These are the activations of a small neural network, seen along a few directions. Each row is one input.
Each table varies a few parts of the input and shows all the possible inputs, shuffled.
Descriptions start from the smaller parts, as in this example, which fits no table here: one of 5 places around a ring, together with either a single point or one of 9 places along a line or (one of 3 separate values, together with one of 4 places along a line).
Shared parts are said once, and a part with two or three values counts as separate values.
In the rows, 128 means zero.

Table:
R1: [141 119 112  90 161  98 135 179 104  89 145  63 115 119 123]
R2: [106  80 151 170 207 133 115 100 171 160  88 109  84 163 114]
R3: [123  99 144 161 203 150 128  94 165 145  92 107  79 143 131]
R4: [187 154 119  76 144 127 156 162  73  60 169  61 109  62 146]
R5: [ 90  59 152 186 220 121  93 104 187 172  75 105  94 189 101]
R6: [105 155 117  90  55 104 126 153  93 116 165 170 217 149 130]
R7: [137 164 141 147  67 178 149  64 135 145 121 208 143  98 157]
R8: [158 186 107  88  48 123 163 153  81  80 173 133 155  67 132]
R9: [183 145 148 132 177 191 162  69 122 105 124 113  71  58 168]
R10: [ 94 129 109 120  65  78  90 191 130 158 139 147 174 172  98]
R11: [166 137 114  84 148 114 144 173  82  75 156  68 113  90 129]
R12: [158 177 139 142  81 185 166  60 128 122 125 183 115  62 154]
R13: [108 142 100 112  42  85 101 176 118 145 151 163 189 161 111]
R14: [102 147 147 147  87 167 129  61 138 157 120 218 174 143 155]
R15: [138 111 142 148 195 161 140  87 152 131 102 115  76 114 146]
R16: [ 86 122 137 179  98 143  95  99 176 198  98 196 128 167 124]
R17: [130 106 116 102 169  86 122 185 117 102 132  56 120 147 106]
R18: [109  86 121 112 173  70 111 190 124 118 131  58 124 169  91]
R19: [137 172 109  92  34 116 147 157  90 104 169 159 184 104 134]
R20: [ 92  64 120 126 185  59  90 194 139 131 117  54 134 195  77]
R21: [163 128 144 140 181 177 149  82 130 118 112 119  75  86 151]
R22: [100 135 128 171  75 150 106  83 164 186 110 211 144 157 137]
- The inputs of R7 and R19 match in every part but one. If R14 is changed in the same way as R7 into R19, which row does it become? => R6
- Describe the family of inputs behind these rows. => one of 2 separate values, together with either one of 5 places along a line or one of 6 places along a line
- Change only the choice among 2 separate values in R11. List by row number the other rows that result. => R21

Table:
R23: [146 158 120 161  76 153 123 107 153 156 115 166 101 101 130]
R24: [152 155 152 117 112 178 156  60 106 104 127 183 170  95 167]
R25: [116  62 160 139 242 126 105 103 147 134  99  86 128 184 130]
R26: [173 176 108  77  62 124 154 160  75  77 167 123 158  68 137]
R27: [112 140 114 169  68 132 110 116 161 175 124 173 113 128 119]
R28: [137 160 123 164  70 157 124 106 147 163 128 172 100 100 131]
R29: [130  99 126 110 188  78 154 182 114  75 133  24 101 120  82]
R30: [128 148 155 121 122 160 142  78 123 123 117 177 172 130 156]
R31: [ 98 123 114 167  78 115 103 137 174 187 101 173 117 163 105]
R32: [ 96 130  99  98  66  74 114 194 101 124 167 129 185 165 103]
R33: [124 148 103  88  70  83 126 189 107 107 153 121 173 132 116]
R34: [114 150 106  91  64  86 127 189 101 113 166 126 173 132 116]
R35: [122 148 154 127 115 165 141  69 113 126 135 181 176 128 158]
R36: [103 131 101  93  73  70 117 202 110 121 149 125 181 166 102]
R37: [155 131 147 112 205 185 161  61 110  98 133 127 110 101 182]
R38: [ 88  63 154 139 234 118  83 114 145 149 100 106 145 204 121]
R39: [109  80 168 145 237 133 156  82 147 103  95  80 113 146 109]
R40: [161 124 119  85 179 106 149 177  96  74 141  42  85  97 127]
R41: [122 139 111 166  74 129 110 117 167 168 111 168 114 129 118]
R42: [130  73 128 177 198 118  89 140 179 172  89  75  54 156 105]
R43: [109  81 111 104 184  63  80 216 113 119 139  51 134 179  94]
R44: [158 170 125 156  61 174 141  96 133 147 134 179  94  64 142]
R45: [ 76 111 142 137 117 127 117  92 131 153 127 187 196 190 131]
R46: [148 168 112  82  72 107 140 179  92  95 157 118 160 104 127]
R47: [139 170 115  85  66 110 141 178  86 101 170 123 160 103 128]
R48: [157 114 125 163 183 155 133 108 158 136  99  86  27  94 131]
R49: [163 169 127 150  68 169 142 104 143 144 115 175  91  68 141]
R50: [143 103 157 124 227 163 149  70 126  98 107  97 102 122 156]
R51: [ 91 122 112 173  71 119 100 129 164 191 119 177 121 162 105]
R52: [ 94 130 150 129 114 139 129  87 131 141 126 184 184 157 145]
R53: [142 157 155 120 106 182 157  59 100 110 140 188 169  93 168]
R54: [164 178 111  79  56 127 155 159  69  83 181 128 157  66 138]
R55: [122  92 136 183 193 126 140 119 179 141  85  69  39 118  85]
R56: [ 99  76 127 173 191 109  69 159 181 190  85  97  67 177  97]
R57: [104 129 146 127 120 135 129  88 137 135 114 179 184 158 144]
R58: [171 142 116 150 160 177 145  99 143 135 125 117  34  72 157]
R59: [ 86 110 139 134 123 124 117  93 136 146 114 182 195 190 131]
R60: [174 153 108  71 156 128 162 168  81  74 167  70  93  75 153]
R61: [137  80 117 105 192  71 103 203 114 105 138  31 117 158 102]
- Describe the family of inputs behind these rows. => one of 3 separate values, together with either one of 5 places along a line or (one of 2 separate values, together with one of 4 places along a line)
- The inputs of R29 and R39 match in every part but the choice among 3 separate values. If R47 is changed in the same way as R29 into R39, which row does it become? => R35
- Change only the place on the line of 5 in R56. List by row number the other rows that result. => R42, R48, R55, R58
- Change only the choice among 3 separate values in R56. List by row number the other rows that result. => R38, R43

Table:
R62: [127 112 149 140 183 150 149  77 139 116 110 119 114 127 139]
R63: [118 167 109 125  25 114 126 144 119 139 155 175 171 122 123]
R64: [139 104 132 163 197 147 126 106 165 145  98  92  50 123 127]
R65: [127  91 112 125 175  90 115 184 139 129 122  58  79 146 103]
R66: [161 179 116 109  59 145 151 135  97 103 157 150 137  64 135]
R67: [116 131 124 117 101 116 107 139 117 137 142 153 178 155 132]
R68: [101  94 137 136 156 102 114 132 134 131 118 114 159 171 104]
R69: [131 113 145 115 183 130 148 120 112  97 132  87 120 123 130]
R70: [ 98 102 152 151 168 132 121  95 153 146  96 143 142 161 120]
R71: [143 177 100  97  39 109 140 169 102 103 160 144 162  93 123]
R72: [148 103 132 140 201 124 120 150 142 126 115  58  61 115 118]
R73: [104  80 118 155 166  97  94 160 157 160 111  91  90 169  97]
R74: [121 170 127 141  32 146 135 107 134 156 132 204 151 115 137]
R75: [144 146 128  96 129 144 142 126  90 103 155 128 138 106 155]
R76: [149 142 137 123 130 164 138  85 120 121 128 158 136 107 163]
R77: [163 175 124 136  54 167 153  93 121 123 134 181 131  71 146]
R78: [115 136 141 132 111 146 116 102 135 152 121 182 160 147 148]
R79: [129 142 112  85 109 109 132 160  93 104 156 123 162 135 139]
R80: [123 105 131 105 164  96 132 155 115  97 127  82 146 149 110]
R81: [101  91 133 172 178 129 101 122 175 174  89 119  72 162 111]
- Describe the family of inputs behind these rows. => one of 4 places along a line, together with one of 5 places around a ring
- The inputs of R79 and R71 match in every part but the place on the line of 4. If R75 is changed in the same way as R79 into R71, which row does it become? => R66
- Start at R81 and move only the place on the ring of 5, one step at a time. The first step leads to R73. Which rows follow, in order? => R65, R72, R64
